Each row below holds a small network's activations on one record, seen along a few directions.
Each row is followed by the record's values for the fields C, P, F, L, Z, U, E.
Not every record has every field; a missing one is written missing.
The largest differences between rows may come from other fields.
In the rows, zero is written as 500.
Random noise pushes rows far along 2 fixed directions. That doesn't count. These rows show it; they differ only by the noise:
[407 485 477 637 540 536 655 354 376 591 477 398 299 273 606 322]
[589 588 417 506 316 272 662 316 281 667 556 349 290 391 606 550]
[392 582 512 626 389 536 500 404 291 509 461 234 416 236 583 671]
[499 442 419 591 581 420 801 291 412 700 526 527 187 358 627 101]

[455 629 565 552 370 556 345 564 371 431 421 408 693 400 552 825] : (C c4; P p2; F f1; L missing; Z z2; U u2; E e1)
[690 507 240 562 499 181 747 405 480 773 534 698 293 731 391 319] : (C c3; P missing; F missing; L l3; Z z2; U u1; E e2)
[373 669 577 631 454 670 462 376 377 395 526 152 533 267 592 597] : (C c4; P missing; F missing; L l3; Z z1; U u4; E e2)
[649 343 338 374 532 340 664 380 530 722 604 692 399 563 556 229] : (C c3; P missing; F missing; L l3; Z z1; U u4; E e1)
[527 416 486 506 586 401 617 556 674 526 460 567 457 630 474 304] : (C c4; P missing; F missing; L l2; Z z2; U u1; E e1)
[635 510 191 418 549 315 741 536 500 839 415 637 460 604 588  68] : (C c4; P missing; F missing; L l3; Z z2; U u1; E e1)
[667 536 345 431 541 322 687 471 401 778 450 654 486 578 628 212] : (C c4; P missing; F missing; L l3; Z z2; U u2; E e1)
[323 533 519 578 670 722 513 508 513 399 377 508 471 398 530 346] : (C c1; P p1; F f1; L missing; Z missing; U u3; E e2)
[523 543 486 585 439 518 479 387 405 477 478 338 532 460 491 847] : (C c3; P missing; F missing; L l3; Z z1; U u2; E e1)
[746 662 393 251 249 298 435 544 388 517 582 368 533 595 539 646] : (C c1; P missing; F missing; L l2; Z missing; U u3; E e1)
[726 596 517 248 261 175 517 551 400 639 609 384 554 608 589 734] : (C c4; P missing; F missing; L l2; Z z2; U u3; E e1)
[551 405 539 511 550 386 690 524 551 531 506 654 409 587 423 313] : (C c4; P missing; F missing; L l2; Z z2; U u3; E e1)
[541 363 553 692 502 443 682 354 638 444 474 577 275 456 330 390] : (C c3; P missing; F missing; L l1; Z z2; U u4; E e1)
[597 517 487 320 316 432 329 620 419 467 564 377 632 497 545 677] : (C c1; P missing; F missing; L l2; Z missing; U u4; E e1)
[517 548 560 502 451 450 665 311 400 483 689 528 257 415 482 479] : (C c3; P p1; F f1; L missing; Z z1; U u3; E e2)
[600 390 551 435 561 314 497 498 589 541 499 556 419 527 464 478] : (C c3; P missing; F missing; L l2; Z z2; U u2; E e1)
[501 466 821 402 532 555 266 486 575 248 659 524 554 552 409 587] : (C c4; P missing; F missing; L l1; Z z1; U u2; E e2)
[554 571 419 418 439 324 507 507 471 471 493 560 460 548 522 591] : (C c1; P p1; F f1; L missing; Z missing; U u2; E e2)
[416 439 442 512 649 494 527 478 562 552 525 563 567 521 488 255] : (C c4; P missing; F missing; L l3; Z z1; U u1; E e2)
[644 671 437 479 248 299 514 496 455 586 507 412 552 542 580 705] : (C c4; P p1; F f1; L missing; Z z2; U u4; E e1)
[521 448 477 495 542 549 509 505 496 627 451 597 455 539 522 152] : (C c4; P missing; F missing; L l2; Z z2; U u4; E e1)
[530 504 430 558 424 423 496 523 598 510 401 565 442 576 318 689] : (C c3; P p1; F f2; L missing; Z z2; U u1; E e1)
[641 426 414 499 625 377 623 477 635 530 553 590 444 589 442 461] : (C c3; P missing; F missing; L l3; Z z1; U u3; E e1)
[443 456 533 480 545 615 488 617 451 538 449 456 559 481 522 507] : (C c3; P missing; F missing; L l2; Z z2; U u1; E e2)
[594 633 279 347 358 325 464 608 371 729 439 397 624 550 588 560] : (C c4; P missing; F missing; L l3; Z z2; U u1; E e1)
[379 414 563 638 713 681 530 434 508 471 572 557 537 484 511 292] : (C c3; P missing; F missing; L l3; Z z1; U u2; E e2)
[476 524 472 420 468 421 453 711 572 522 488 521 608 484 457 596] : (C c4; P p1; F f1; L missing; Z z2; U u3; E e1)
[553 479 450 546 507 423 442 455 489 592 582 583 324 594 466 427] : (C c3; P missing; F missing; L l3; Z z2; U u4; E e2)
[421 486 507 617 715 618 743 325 487 562 564 457 231 390 547 191] : (C c3; P missing; F missing; L l3; Z z1; U u3; E e2)
[465 704 421 489 329 533 425 553 377 520 365 364 639 468 498 668] : (C c4; P p1; F f1; L missing; Z z2; U u1; E e1)
[120 340 613 717 700 827 369 610 658 229 343 549 558 368 396 493] : (C c1; P p1; F f2; L missing; Z missing; U u1; E e2)
[546 422 564 621 510 491 452 572 632 345 421 476 445 569 367 856] : (C c3; P missing; F missing; L l2; Z z2; U u2; E e1)
[607 380 619 479 628 412 555 456 563 555 528 658 414 673 554 249] : (C c4; P missing; F missing; L l2; Z z2; U u2; E e1)
[568 521 245 424 513 342 585 588 469 763 433 560 531 570 555 289] : (C c4; P missing; F missing; L l3; Z z2; U u1; E e1)
[563 484 698 451 449 488 484 439 395 379 691 465 548 506 498 668] : (C c3; P missing; F missing; L l2; Z z1; U u2; E e2)
[543 613 544 249 350 594 246 569 423 428 643 433 742 557 606 603] : (C c4; P p1; F f1; L missing; Z z1; U u3; E e2)
[523 620 611 478 427 462 494 297 364 536 661 333 464 464 535 542] : (C c4; P missing; F missing; L l3; Z z1; U u3; E e2)
[489 418 352 562 569 474 689 507 611 666 312 667 444 522 478 352] : (C c3; P p1; F f1; L missing; Z z2; U u1; E e1)
[496 393 551 403 531 493 516 506 464 481 611 553 470 544 455 490] : (C c3; P missing; F missing; L l2; Z z1; U u1; E e2)
[539 476 462 382 535 629 355 501 588 445 555 560 468 490 487 527] : (C c3; P p1; F f1; L missing; Z z1; U u3; E e1)
[495 417 550 475 464 544 456 646 444 505 528 522 631 496 523 584] : (C c3; P missing; F missing; L l2; Z z2; U u4; E e2)

Which values does each new row have?
[622 556 447 406 465 434 550 383 390 790 543 551 434 575 607 176] : (C c4; P missing; F missing; L l3; Z z2; U u4; E e1)
[338 538 458 643 432 655 261 657 478 290 341 226 698 428 427 835] : (C c1; P missing; F missing; L l2; Z missing; U u1; E e1)
[521 501 568 328 383 436 433 485 381 468 576 469 639 552 486 572] : (C c4; P missing; F missing; L l2; Z z1; U u1; E e2)
[583 394 544 454 393 346 385 576 502 405 575 486 599 536 480 667] : (C c1; P missing; F missing; L l2; Z missing; U u4; E e1)
[627 562 408 419 312 301 672 359 410 571 622 523 418 660 501 656] : (C c3; P p1; F f1; L missing; Z z1; U u1; E e2)
[289 479 716 617 631 768 342 504 508 224 512 443 539 329 509 714] : (C c3; P p1; F f1; L missing; Z z1; U u2; E e2)
[302 425 545 664 545 704 399 577 598 294 422 460 603 370 579 580] : (C c1; P p1; F f1; L missing; Z missing; U u4; E e2)
[415 433 466 541 504 551 527 557 495 397 361 461 510 462 502 493] : (C c1; P missing; F missing; L l2; Z missing; U u1; E e1)
[312 599 421 570 412 677 298 739 477 413 316 375 802 358 442 741] : (C c4; P p1; F f1; L missing; Z z2; U u1; E e1)
[336 624 532 638 492 574 496 566 480 475 395 382 485 283 430 626] : (C c4; P p1; F f1; L missing; Z z2; U u3; E e1)
[593 464 207 522 423 284 597 603 600 608 387 601 418 578 406 691] : (C c3; P p1; F f1; L missing; Z z2; U u1; E e1)
[578 490 431 480 495 460 705 406 516 724 502 668 330 586 654  86] : (C c4; P p1; F f1; L missing; Z z2; U u4; E e1)
[494 538 483 529 590 567 590 515 544 589 396 603 532 529 582 271] : (C c4; P p1; F f1; L missing; Z z2; U u2; E e1)
[520 584 432 408 390 554 451 646 435 567 410 381 691 496 534 557] : (C c4; P missing; F missing; L l2; Z z2; U u1; E e1)
[528 491 398 394 410 378 489 436 406 605 451 405 523 496 497 706] : (C c3; P missing; F missing; L l3; Z z1; U u1; E e1)
[425 622 671 565 264 541 424 486 383 424 515 335 540 346 456 832] : (C c4; P p1; F f1; L missing; Z z2; U u4; E e1)
[537 551 433 414 352 403 482 607 366 568 411 432 653 503 498 632] : (C c4; P missing; F missing; L l2; Z z2; U u1; E e1)
[424 501 630 582 687 723 628 454 565 524 466 450 394 379 601 136] : (C c4; P missing; F missing; L l2; Z z2; U u3; E e1)
[369 354 738 504 612 763 382 513 553 318 594 495 700 422 545 357] : (C c4; P missing; F missing; L l2; Z z1; U u4; E e2)
[524 505 633 407 499 661 429 348 397 481 656 472 505 490 554 227] : (C c4; P missing; F missing; L l2; Z z1; U u4; E e2)
